A small network was shown many inputs. Here are its activations along a few directions, one row for each input.
Each table varies a few parts of the input and shows all the possible inputs, shuffled.
A made-up example of a description, with smaller parts first: one of 6 places along a line, together with either a single point or one of 11 places along a line or (one of 3 separate values, together with one of 5 places around a ring).
Shared parts are said once, and a part with two or three values counts as separate values.

Other details of the inputs shift rows strongly along two fixed directions, in all tables alike. That doesn't count.

Rows:
x1: [-2.35 -3.06 -0.63 -3.96  0.82 -1.89  2.33  2.68 -0.34  0.14 -1.92  1.52]
x2: [-0.89 -2.70 -2.13 -4.90  1.08 -1.19  1.62  2.93 -1.14 -0.31 -1.30  1.11]
x3: [ 2.08  4.27 -4.42  4.73 -1.15 -1.96 -0.58 -2.93  0.47  0.76 -1.97 -7.05]
x4: [-3.74 -1.17 -0.13 -3.56  1.57 -0.13 -1.80  3.63 -0.54 -1.70 -3.25  1.85]
x5: [-1.91 -3.54 -2.65 -2.17  0.27 -0.93  2.65  1.76 -0.54 -1.76 -1.96  2.60]
x6: [ 3.53  8.16  3.75  8.40  0.21  6.75 -2.71 -4.01  1.37  2.19  6.98 -1.01]
x7: [ 6.67  6.63  5.33  5.87 -0.52  4.30 -0.10 -5.78  2.55  4.75  7.67 -5.46]
x8: [-1.44 -2.80 -1.69 -4.19 -0.86 -2.42 -0.25  3.13 -0.48 -0.83 -1.22  1.85]
x9: [-1.07 -3.92 -2.52 -2.81  1.19 -0.80  1.54  0.79 -2.49 -1.63 -2.23  2.02]
x10: [ 1.88  5.24 -3.23  2.82 -0.98 -2.78 -0.80 -1.71  0.73  2.29 -1.04 -7.90]
x11: [ 3.03 -0.70  7.39 -1.09 -0.42  4.68  1.50 -0.97 -0.04  1.63  7.13  4.85]
x12: [-2.41  6.39 -3.54  3.08  1.55 -0.97 -2.20  0.39  0.14  1.82 -0.66 -4.85]
x13: [ 1.32  1.26  8.32  0.30  0.50  6.39 -1.90  1.14  0.19 -0.52  5.31  4.68]
x14: [-0.98  3.22 -3.65  5.20 -1.56 -3.68  0.24 -3.39  1.06  1.51 -2.22 -6.16]
x15: [-0.64  3.51 -2.75  2.58  0.17 -3.62  1.59 -1.92  1.75  2.80 -1.03 -7.43]
x16: [-2.30 -3.25 -0.96 -3.66  0.31 -3.37  1.24  2.59  0.36 -0.34 -0.88  2.07]
x17: [-0.60  4.17 -3.25  2.48 -0.63 -3.05  1.57 -1.26  1.70  2.81 -1.24 -7.29]
x18: [-2.09 -3.47 -2.43 -1.78 -0.75 -1.85  1.42  1.95  0.10 -1.96 -1.93  3.23]
x19: [ 1.73  1.70  7.86 -0.70  0.24  6.71 -2.45  0.16  0.81 -0.12  5.20  5.15]
x20: [-1.06 -3.18 -1.17 -4.65  1.49 -1.31  1.48  2.57 -1.22  0.06 -2.10  0.99]
x21: [-1.31 -2.97 -1.41 -4.82  1.38 -1.71  1.32  2.06 -2.25 -0.06 -1.42  1.08]
x22: [ 3.52 -1.87  6.35  1.49 -1.08  4.53  0.75 -1.85  1.48 -0.28  6.78  6.32]
x23: [ 1.06  3.18 -3.80  4.61  0.09 -1.43  0.75 -3.42  0.73  1.83 -2.72 -7.55]
x24: [ 1.86  0.81  6.66  1.12  0.05  7.36 -2.21 -0.88  0.58 -1.55  4.19  6.05]
x25: [ 4.35 -0.83  8.11 -0.65 -1.72  4.97 -1.20 -0.53  0.90  1.33  6.86  5.19]
x26: [ 6.47  5.50  4.64  8.62 -2.68  3.96 -1.69 -6.94  3.05  2.79  7.11 -3.92]
x27: [ 1.28  3.73 -4.73  4.39 -0.32 -1.30  0.90 -3.09  0.82  1.46 -1.83 -7.44]
x28: [ 0.11  4.39 -2.50  3.30 -1.84 -3.93 -1.53 -2.58  0.61  2.89 -1.11 -7.88]
x29: [-0.20 -3.04 -1.53 -4.50  1.21 -2.60  0.13  2.52 -1.52 -1.05 -1.38  1.34]
x30: [-0.96  4.19 -2.28  3.18 -1.38 -4.28  0.01 -2.14  1.32  3.07 -1.15 -6.94]
x31: [-2.07  4.62 -1.76  5.51  0.36 -0.25 -1.81 -1.15  0.64 -0.56 -3.18 -5.54]
x32: [-2.43 -3.01 -0.45 -3.60 -0.15 -2.75  1.02  2.91  0.26 -0.03 -1.93  2.11]
x33: [-0.08 -3.71 -2.08 -2.43  0.50 -1.16  0.14  1.55 -1.87 -2.22 -3.28  2.39]
x34: [-0.60  3.06 -3.16  5.35 -1.54 -3.05  0.35 -2.87  2.14  1.59 -2.75 -6.13]
x35: [-0.59 -2.59 -1.24 -4.53  0.62 -2.50 -0.14  2.30 -2.66 -0.81 -1.74  1.56]
x36: [-2.28 -2.53 -1.37 -3.80 -0.52 -2.73  1.20  3.24  0.32 -0.40 -1.10  2.27]
x37: [ 0.04 -3.95 -2.61 -2.54  1.03 -1.70  0.35  1.28 -1.72 -2.62 -2.19  2.26]
x38: [-0.35 -3.51 -2.32 -2.57  0.44 -1.59  0.09  1.07 -2.88 -2.34 -2.55  2.47]
x39: [-0.74 -4.24 -2.76 -2.75  1.78 -0.88  1.82  1.01 -1.32 -1.87 -1.98  1.90]
x40: [-1.20 -3.73 -2.77 -2.24 -1.09 -1.51 -0.03  1.83 -0.70 -2.37 -2.06  2.78]
x41: [ 1.96  0.36  6.86  1.39  0.20  7.37 -2.25 -0.60  0.58 -1.46  4.03  5.79]
x42: [-0.34 -2.77 -0.99 -4.39  0.67 -2.07 -0.07  2.82 -1.62 -0.69 -2.46  1.48]
x43: [-2.00 -4.20 -2.17 -2.03  1.12 -1.58  2.64  1.10 -0.51 -1.75 -1.77  2.42]
x44: [ 1.50  1.26  8.31 -0.11  0.57  6.66 -2.33  0.67  0.45 -0.16  5.19  4.74]
x45: [-3.79 -1.94 -0.85 -1.46  1.53  0.58 -1.39  2.69 -1.09 -3.16 -3.93  2.67]
x46: [-3.58 -1.24 -1.47 -2.08  1.45  0.50 -1.00  2.02 -0.98 -3.18 -3.80  3.22]
x47: [-1.58 -4.05 -2.07 -2.16 -0.78 -2.00 -0.33  0.95 -1.86 -2.06 -2.20  2.73]
x48: [-0.87  2.94 -3.83  4.61 -0.53 -2.75  1.54 -3.49  0.39  1.60 -2.19 -6.60]
x49: [ 1.64  1.97  7.60 -0.80  0.49  6.51 -1.92 -0.05  0.56 -0.20  5.20  5.27]
x50: [-1.36 -4.22 -1.83 -1.99 -0.70 -1.54 -0.24  1.50 -0.73 -1.94 -2.94  2.67]
x51: [ 4.28 -1.20  7.23 -0.89 -1.18  4.12 -0.93 -0.69  0.98  0.90  7.63  4.97]
x52: [-0.49  2.81 -3.29  4.79 -0.51 -2.10  1.68 -2.97  1.44  1.70 -2.68 -6.45]
Description of these inputs: one of 2 separate values, together with either a single point or one of 5 places along a line or (one of 4 separate values, together with one of 5 places around a ring).
Q: The inputs of x14 and x30 match in every part but the choice among 2 separate values. If x24 is changed in the same way as x14 into x30, which row does it become?
A: x19
Q: The inputs of x4 and x41 match in every part but the choice among 2 separate values. If x36 is changed in the same way as x4 into x41, which row does it become?
A: x18
Q: Which other rows does x40 become when the choice among 4 separate values takes its other values? List them by row number.
A: x26, x47, x50
Q: Which other rows does x16 become when the choice among 2 separate values takes its other values? List them by row number.
A: x22
Q: Which other rows does x3 become when the choice among 4 separate values takes its other values? List them by row number.
A: x33, x37, x38
Q: Which other rows does x20 become when the place on the ring of 5 takes its other values? List them by row number.
A: x1, x25, x32, x42

Rows:
x53: [-3.77  4.41 -5.14  6.48  0.11 -2.90 -1.74 -2.53 -0.10  0.52 -5.32 -7.43]
x54: [ 3.40 -1.39  1.69  2.01 -1.70  1.88  1.94 -1.00  0.28 -0.15  5.89  3.91]
x55: [ 2.16  0.11  3.24 -1.61  1.17  2.44  2.53 -0.39  0.75  2.93  5.32  2.24]
x56: [-1.88 -2.27 -3.18 -3.93  0.33 -4.02  1.44  4.03 -0.64  0.64  0.32  0.46]
x57: [ 1.71 -1.66 -3.43 -5.78  2.76 -1.00 -1.52  2.59 -4.44 -1.03 -2.80 -0.92]
x58: [ 4.85  3.99  1.91  8.26 -3.38 -0.93  0.30 -6.19  3.05  2.75  1.42 -7.01]
x59: [-0.41  1.86  4.91 -0.45  1.52  3.38 -2.02  1.08  0.49 -0.77  2.69  2.82]
x60: [-1.09 -3.60 -0.02 -4.34 -0.45 -4.49  0.63  2.84  0.27  0.83 -2.95 -0.22]
x61: [-4.11  0.39 -1.17 -3.46  1.43 -1.20 -1.34  3.76 -0.14 -2.20 -3.39  1.10]
x62: [ 0.37  0.19  2.82  1.81  0.03  4.69 -1.88 -0.45  1.24 -2.10  1.76  3.80]
x63: [ 0.80  6.27  0.22  8.70  0.15  2.08 -2.81 -4.69  2.69  0.99  0.64 -6.00]
x64: [-5.05 -0.01 -0.53 -2.74  1.60 -1.58 -1.05  3.28 -2.12 -1.09 -3.32  1.22]
x65: [-1.58 -5.06 -2.23 -2.06  0.11 -1.85  4.05 -0.18 -0.63 -1.70 -3.43  0.35]
x66: [-0.24  2.45  4.37 -0.59 -0.09  4.24 -1.40  1.95  0.53  0.08  2.03  3.09]
x67: [-2.09 -2.52 -1.88 -4.95 -1.55 -4.76 -0.65  2.24 -0.08  0.71 -1.10  0.78]
x68: [ 1.98 -1.29  5.33 -2.18  0.04  2.83  2.29 -0.63  0.80  2.22  3.95  0.56]
x69: [-1.37 -3.67 -4.46 -1.54  1.19 -2.32  4.24  0.05 -0.72 -0.97 -2.17  2.26]
x70: [ 0.26  0.30  2.58  2.18 -0.72  5.29 -1.33  0.20  0.84 -1.20  1.21  4.01]
x71: [ 2.99  3.31 -8.02  3.19  0.96 -2.83 -1.38 -3.34 -2.91 -0.36 -5.31 -9.16]
x72: [ 3.06 -1.81  2.97  1.01 -3.51  1.07 -0.30 -2.62  0.80 -0.13  4.57  4.14]
Q: The inputs of x63 and x59 match in every part but one. If x72 is changed in the same way as x63 into x59, which row does it become?
A: x67
Q: What do these inputs look like to the network?
A: one of 2 separate values, together with either a single point or one of 4 places along a line or one of 5 places around a ring
Q: Which other rows does x68 become when the choice among 2 separate values takes its other values? List them by row number.
A: x65

Rows:
x73: [ 0.86  1.13  2.88  0.18 -0.09  1.69  0.96  0.41  1.77  1.36  3.48  0.80]
x74: [-6.76 -1.01 -7.98 -0.55  0.11 -7.52  0.99  1.77 -0.38 -0.63 -7.77 -3.43]
x75: [-1.65 -4.55 -1.71 -2.80  1.22  0.41  1.28  2.32 -0.60 -2.86 -1.60  4.82]
x76: [-0.27  6.14  4.18  2.75  1.88  6.14 -4.93  0.17 -0.24 -0.66  1.52  0.24]
x77: [-3.09 -3.39 -0.77 -2.60 -0.04 -0.25  1.47  2.75  0.47 -1.56 -1.45  4.34]
x78: [-0.80 -3.33 -0.38 -5.05  1.16 -0.93  0.73  2.23 -2.32 -0.69  0.38  3.41]
x79: [-1.64 -4.87 -0.51 -2.63  1.11  0.06  0.82  1.40 -1.09 -2.81 -2.62  3.87]
x80: [ 4.27  1.12  3.23  2.17 -0.16  3.31  0.14 -2.76 -0.44  0.79  2.54 -0.49]
x81: [ 2.74  0.07  1.30  1.10 -0.04  2.08  0.24 -1.60 -1.56  0.22  3.05  1.24]
x82: [ 2.70  0.36  3.20 -1.13  0.32  2.02  0.12 -1.06 -0.32  1.37  2.17 -0.09]
x83: [ 0.80  0.03  4.46 -0.31 -0.13  1.57  0.45 -0.10  0.96  1.31  2.67  0.70]
x84: [-0.16 -4.21 -1.80 -3.95  1.20  0.48  1.58  2.68 -2.02 -2.21 -1.24  4.21]
x85: [-6.09  1.57 -8.87 -0.21  0.82 -9.50  0.88  1.48 -0.12  1.18 -7.58 -8.19]
x86: [ 0.23 -3.24  0.26 -1.34 -0.30  0.59 -0.61  0.85 -0.42 -2.61 -0.21  4.27]
x87: [ 1.29 -0.24  1.41  2.32 -0.06  2.06 -0.05 -2.03 -0.11 -0.35  2.59  1.93]
x88: [ 1.61  2.03  3.69  3.21 -2.66  2.00 -1.07 -1.84  2.13  0.66  3.24  0.79]
x89: [-0.63  4.80 -0.48  6.00 -1.73 -1.15 -0.05 -3.78  2.52  2.20 -1.29 -7.08]
x90: [-1.65 -3.56  0.68 -4.55 -0.16 -1.78 -0.28  3.74 -0.22 -0.81 -0.42  3.72]
x91: [ 3.08  0.55  2.17 -1.18 -0.80  1.18 -1.36 -0.40 -0.08  1.22  2.82  0.27]
x92: [ 3.15  4.75 -2.58  5.10 -1.45 -1.45 -1.52 -3.49  0.47  1.74 -0.59 -7.35]
x93: [ 2.02  5.86 -2.37  3.48 -0.18 -1.02  0.20 -2.72  1.60  3.12  0.29 -7.99]
Q: What do these inputs look like to the network?
A: either a single point or (one of 4 separate values, together with one of 5 places around a ring)
Q: Which other rows does x75 become when the choice among 4 separate values takes its other values? List them by row number.
A: x79, x86, x87
